A small network was shown many inputs. Here are its activations along a few directions, one row for each input.
In each table, some parts of the input vary, and every possible input appears once, in random order.
Descriptions start from the smaller parts, as in this example, which fits no table here: ring(8) and (point or ring(11) or (values(3) and line(6))).
Shared parts are said once, and a part with two or three values counts as separate values.

Other details of the inputs shift rows strongly along two fixed directions, in all tables alike. That doesn't count.

Rows:
row 1: [  6  18  -7 -27 -10 -11   1   8   6  18  -8]
row 2: [  0 -12  -2   4  11   5 -22  -6  12 -13   7]
row 3: [-11  -1   8  18  -6   7   8   3  -9  -9   0]
row 4: [-21 -11  -1   7   7   7 -15  -3  18 -11  -6]
row 5: [ -1  11  -5  -2  -9   6  13  10 -10   6  -8]
row 6: [  6  15 -10   0  -4  -6   5   6 -22  11   4]
row 7: [ 11   4 -12   1   1  -4   5  -2 -13   2   7]
row 8: [ -3  17  -3  -4  -9   7  15   6 -15   5  -7]
row 9: [ -1 -11  10  13  -5  -6  10 -18  -5   0   8]
row 10: [  2   9  12  -3 -15  -5   9   5 -10  10   3]
row 11: [  7   8  -3 -10  24  -2  -6   7   6   4   2]
row 12: [  2  -8  15  13  -7  -3   7 -15  -6  -4   7]
row 13: [  1   4 -12  -8  -4   5  21  -4 -12   3  -5]
row 14: [ 18   9 -12 -44  -7  -4   0  12  18  18 -10]
row 15: [  3   4   9 -19  18  -8  -4   3  23   7  -6]
row 16: [ -2 -17   4  -1   5  -7 -16 -10  27  -9  -2]
row 17: [  6   8 -12  -4  -6   1  24   0 -14   2  -7]
row 18: [  6 -10   0  20   2   2  -2  -5  -9  -6  11]
row 19: [  9  -2  -1 -31  -3  -2  -8   7  22   4  -5]
row 20: [ 14   6  -6  -4  -4   1  10   4 -20   3  10]
row 21: [  2   4  -4  -4  -5   9  17  -2 -11  -2  -6]
row 22: [-7 -1 11 17 18  3 16 -3 -6 -6 -5]
row 23: [ -5   1  -2  14   2  -3  -4  -5 -16   2  10]
row 24: [-13 -11   8   0   2  -6 -20  -6  23  -1   0]
row 25: [  1  10   0   6  -2   0  -3   1 -19   3   7]
row 26: [ -2  -5   5  24   1   0  -9   1 -12  -3  10]
row 27: [  5  -3 -15 -11   9   0 -11  -2   7   1   6]
row 28: [-13  -2   1  18  -1   1   4  -2  -4  -8  -5]
row 29: [ -7  -9   2   4   8   3 -31   8  15 -10   5]
row 30: [ -8 -18   0   1   7  12 -13   2  24 -19  -7]
row 31: [-4 -6 17 21 -9 -6  1 -5 -4  1  4]
row 32: [ -1   9   3 -24  -5  -3 -13   6  17  10  -6]
row 33: [ -1 -11   0  16  -2   8  12  -3  -4  -9  -3]
Description of these inputs: values(3) and (point or (values(2) and ring(5))).
The inputs of row 33 and row 14 match in every part but the values(3) part. If row 21 is changed in the same way as row 33 into row 14, which row does it become?
Answer: row 12
Start at row 18 and move only the ring(5) part, one step at a time. The first step leads to row 7. Which rows follow, in order?
Answer: row 27, row 2, row 20

Rows:
row 34: [-17 -21   8  13   2   9 -12  -5  21 -17  -5]
row 35: [ -6 -19  -3  13  14   7 -23  -7  13 -18   4]
row 36: [ -9 -16   0  -1  11   5  -7  -5  28 -12 -11]
row 37: [ 22  18 -15 -48  -7  -8   1  10   7  21  -4]
row 38: [ 16  17   2 -14  -8 -10  19   0 -20  21   5]
row 39: [  4   6  22  29 -12 -11  18  -7 -32   7  14]
row 40: [ -6 -18  11   8   1  -4 -25  -6  19  -6   8]
row 41: [ -4 -24  15  22   9  -7 -17 -15  17 -11   9]
row 42: [  3  23 -15 -39 -10   3  10  16   7  17 -20]
row 43: [  1   9  13  19 -17 -12  15  -7 -28  10  11]
row 44: [-13  -4   1 -14   6   5 -15   9  30  -6 -15]
row 45: [-13 -11  -1  16  10   4 -26   0  13 -16   2]
row 46: [ -2  -4 -10 -10  19   6 -23   6  21  -9  -1]
row 47: [ 12  17 -20 -47  -7   4  13  13   9  13 -18]
row 48: [  8   4  -4  19   1   0  22  -5 -32   2   9]
row 49: [ -1   8   4  32  -3   2  18  -1 -38  -2  12]
row 50: [ -5   2  13  25  -7   2  35 -11 -28  -2   1]
row 51: [  9  13 -19 -23  -3   5  -1  15  -6   9   0]
The inputs of row 41 and row 39 match in every part but one. If row 36 is changed in the same way as row 41 into row 39, which row does it become?
Answer: row 44
What do these inputs look like to the network?
Answer: values(3) and ring(6)
Which other rows does row 49 become when the ring(6) part takes its other values? List them by row number.
Answer: row 35, row 45, row 46, row 48, row 51

Rows:
row 52: [ -6  22  -9   0 -18   0  33   1 -26  12 -13]
row 53: [ -5 -11  25  53 -18   3   7 -13 -37 -13  19]
row 54: [ 24  17 -36 -28  -2   7   9  13 -23   9   4]
row 55: [ -2 -27  18  47  -9  -6  -2 -24 -14 -10  20]
row 56: [  0  -2  19  36 -18   0  45  -9 -36  -6   3]
row 57: [-22 -26  26  43   1  13  -4 -13   8 -28  -3]
row 58: [ -5  18   2 -10   6  -2  -2  14  -4  12  -1]
row 59: [  9  23   6 -12   1  -1   8  13 -13  14  -2]
row 60: [  9   9   5 -13   9  -8  -4  12  10   7  -1]
row 61: [ 15   6  -7 -20 -14  -4  -7  13   2   8   2]
row 62: [-12 -32  23  38   2  -2  13 -33   0 -22   6]
row 63: [  7   0  -7 -24  -6   0  15   1  11  11 -14]
row 64: [  3  -7  -6 -41  26  -7 -41   9  61   6 -10]
row 65: [ 14  39 -26 -30 -28  -8  20  14 -37  33  -4]
row 66: [  8   9 -26 -12   5  15  27   5 -13  -4  -9]
row 67: [-10  12  10  25 -21   6  43  -2 -41   4   0]
row 68: [ 10  -9 -16 -48   4  -5 -38   0  47   3  -2]
row 69: [-28 -16  10  25  24  -4 -40  -6  31 -15  -3]
row 70: [-21 -42   6  40  50  10 -50 -13  38 -43   9]
row 71: [  3  18 -11 -20 -18   1  -1  15 -14  15   3]
row 72: [  7  -1  -7 -47  24  -9 -31   2  51   7  -6]
The inputs of row 60 and row 61 match in every part but one. If row 69 is changed in the same way as row 60 into row 61, which row does it become?
Answer: row 65
What do these inputs look like to the network?
Answer: values(3) and (point or line(6))
Which other rows does row 72 become when the values(3) part takes its other values? List them by row number.
Answer: row 62, row 68
Which other rows does row 63 become when the line(6) part takes its other values? List them by row number.
Answer: row 52, row 56, row 57, row 62, row 67
